A small network was trained on made-up records. Each row is its average activation on records with the value named, seen along a few directions.
Values that are neighbours, or in one group, have similar rows; names and order tell nothing.
In the rows, zero is written as 500.
Random noise pushes rows far along 9 fixed directions. That doesn't count. These rows show it; they differ only by the noise:
[460 611 486 355 490 573 660 509 539 555 579 341 380 659 325 600 488 587
 500 365]
[466 638 506 522 852 456 662 586 503 535 700 597 673 400 517 425 332 404
 449 398]
[484 517 293 796 333 369 508 608 325 503 500 460 388 457 189 361 514 604
 436 494]
[480 735 389 525 621 398 522 447 481 417 469 658 416 584 379 515 517 612
 645 400]
[596 603 639 357 417 263 562 753 532 371 347 655 637 306 781 455 522 404
 487 581]
[555 362 350 372 415 497 717 564 616 597 330 640 500 703 411 338 579 617
 600 603]
[303 569 580 404 262 642 332 598 480 682 793 351 586 425 725 566 925 789
 663 359]
[501 521 262 380 446 843 319 765 615 675 371 378 663 511 269 383 397 575
 497 360]
[323 520 369 697 802 592 360 386 506 686 825 616 685 414 552 398 596 605
 642 414]
[506 482 651 371 552 465 718 783 344 379 592 745 779 325 582 140 337 589
 392 420]
[470 502 309 527 480 637 314 516 563 584 426 484 529 520 347 440 494 593
 571 455]


Values of MURO:
megod: [689 610 391 726 473 268 293 588 517 380 109 615 378 429 459 457 469 362
 512 651]
pimez: [526 441 287 810 577 468 337 330 483 481 374 492 413 535 314 511 459 323
 449 517]
zasa: [519 744 423 704 478 598 435 714 264 474 553 351 499 439 331 524 485 470
 399 374]
les: [486 338 491 707 373 501 121 281 414 379 459 545 420 277 538 482 453 520
 491 544]
sapi: [617 403 400 744 357 261 446 635 456 522 278 702 537 423 592 349 578 510
 511 734]
fuv: [537 290 597 623 331 498 411 364 525 553 541 302 418 491 691 655 661 258
 403 686]
vene: [423 645 572 630 564 361 176 374 357 260 510 619 533 256 515 508 395 539
 496 449]
vimil: [519 458 572 422 440 642 491 619 379 418 465 512 588 415 493 513 273 484
 364 455]
fesal: [511 259 742 297 681 663 613 334 575 453 557 437 605 620 505 418 289 410
 390 473]
mogit: [525 193 614 586 461 513 651 469 281 361 561 607 566 391 556 312 361 445
 377 677]
The values of MURO form a ring.
Question: Fewest steps between zasa and vene?
Answer: 4
Question: Going along MURO from megod by way of its neighbour sapi, in what order are fuv, vimil, fesal, mogit met?
Answer: vimil, mogit, fuv, fesal

Values of FULU:
feras: [451 655 599 499 698 373 516 432 542 573 648 647 553 491 692 514 605 583
 592 532]
bidu: [412 467 576 381 701 725 502 463 473 489 672 560 670 473 523 425 342 546
 468 294]
nirum: [492 268 437 594 224 623 341 626 469 630 492 431 556 361 592 400 644 553
 472 609]
petu: [497 647 272 464 267 733 419 626 467 600 436 395 454 657 360 573 712 648
 623 416]
ral: [457 566 553 544 561 445 539 601 406 451 565 598 600 487 596 377 638 500
 541 508]
bot: [519 521 639 555 469 248 713 519 361 345 562 616 440 480 549 433 521 510
 463 502]
givi: [470 350 525 554 499 431 547 532 510 602 634 602 600 413 595 332 589 546
 510 576]
fud: [515 513 367 570 520 418 552 472 590 656 472 593 476 555 615 644 669 503
 649 640]
dun: [457 416 383 648 312 385 137 252 548 389 328 451 353 401 462 575 534 557
 567 559]
kodaz: [512 569 610 386 335 591 482 612 429 435 454 267 441 544 358 560 503 538
 445 359]
The values of FULU form a tree with 3 forks.
Question: Name the neighbours of dun, in listed order.
Answer: givi
Question: Name the neighbours of petu, in listed order.
Answer: nirum
Question: Name the neighbours of ral, in listed order.
Answer: kodaz
